Here are a small network's activations along a few directions, averaged over the inputs that share one value of a field.
Related values have similar rows: they may be neighbours, one step apart, or belong to one group.
(in the rows, 500 means zero)
Strong random noise was added to every row along 2 fixed directions; ignore it. To show where, here is one row again and again, with new noise each time:
[437 466 307 536 330 605 507 537 473 574 377 526 642]
[446 449 258 606 346 668 484 563 429 605 315 543 664]
[361 531 441 323 274 443 583 469 624 500 517 498 601]
[515 466 407 435 317 461 529 479 504 491 546 458 562]


Values of VUPUM:
sono: [456 601 501 393 501 462 640 421 688 644 582 402 578]
des: [351 569 456 437 495 402 537 584 371 472 340 519 635]
gebim: [294 501 587 640 607 542 357 569 620 442 321 562 606]
vute: [594 538 780 368 535 295 536 562 602 368 551 546 405]
meb: [275 644 479 175 543 438 504 461 630 324 471 636 527]
gif: [736 437 436 786 574 466 376 626 198 465 497 623 485]
vobis: [382 500 650 415 589 551 545 551 640 490 539 373 398]
tuk: [346 472 467 614 487 649 542 481 575 606 544 453 454]
bodez: [508 512 540 394 523 465 663 304 584 558 653 466 344]
feno: [651 426 584 534 574 380 477 576 432 395 366 388 479]
ziz: [679 612 583 504 417 501 554 427 545 513 693 437 302]
nisa: [357 666 663 457 509 624 545 548 758 619 327 579 548]
zusaf: [292 651 404 493 398 582 522 526 533 659 429 741 595]
puv: [446 401 351 699 741 779 377 614 410 556  29 721 594]
telor: [543 527 673 340 577 374 482 444 609 584 547 324 416]
bim: [549 435 508 492 452 497 510 483 419 406 789 443 489]
pil: [365 507 498 616 631 805 543 463 531 622 180 536 522]
zagop: [493 438 354 594 498 601 440 383 358 549 511 631 536]
leli: [371 549 415 369 311 442 561 476 606 536 523 516 603]
gop: [262 489 349 635 577 599 400 687 404 495 324 654 650]
A value of VUPUM combines one of 4 hidden first parts with one of 5 second parts; all combinations occur once.
sono and leli share the first part; sono and tuk share the second. Which value has the first part of tuk and the second part of leli? -> bim
nisa and gif share the first part; nisa and vobis share the second. Which value has the first part of vobis and the second part of gif? -> gop
puv and bodez share the first part; puv and vute share the second. Which value has the first part of vute and the second part of bodez? -> ziz

Values of FAM:
kabu: [613 479 593 428 576 435 431 500 509 423 345 477 341]
kemi: [360 635 457 484 322 696 516 549 583 634 536 571 534]
vupa: [296 605 406 293 473 521 575 379 625 526 665 522 449]
rok: [305 515 536 468 697 563 518 552 635 394 360 600 457]
vugul: [529 561 397 471 581 514 471 604 395 573 238 695 688]
tul: [640 418 682 466 629 336 538 264 629 431 827 354 269]
lub: [467 559 577 367 252 307 594 461 575 364 744 543 474]
birek: [610 419 597 544 532 609 627 484 447 483 588 220 398]
rebo: [577 451 619 405 518 580 492 411 548 636 424 445 378]
mubuf: [481 340 387 530 422 534 474 430 427 385 610 611 528]
nadam: [412 529 545 536 638 574 478 648 595 571 263 464 647]
ramig: [114 652 710 391 446 551 515 588 817 434 321 612 546]
beka: [665 595 440 462 378 405 529 265 488 487 643 373 419]
mas: [684 437 356 610 476 535 491 491 388 616 630 277 478]
pimo: [436 499 543 479 616 422 467 473 366 368 551 610 576]
dimo: [471 511 369 814 535 531 369 717 308 555 265 690 555]
lipa: [411 635 685 459 488 533 677 493 687 619 578 532 494]
mufe: [633 455 404 433 366 395 503 426 431 485 486 547 595]
bepus: [146 552 447 475 476 524 424 654 517 543 201 556 721]
fimo: [520 420 384 433 401 372 535 572 519 515 599 464 615]
A value of FAM combines one of 4 hidden first parts with one of 5 second parts; all combinations occur once.
fimo and nadam share the first part; fimo and mubuf share the second. Which value has the first part of mubuf and the second part of nadam? -> rok
dimo and kemi share the first part; dimo and pimo share the second. Which value has the first part of pimo and the second part of kemi? -> vupa
birek and mas share the first part; birek and rebo share the second. Which value has the first part of rebo and the second part of mas? -> beka
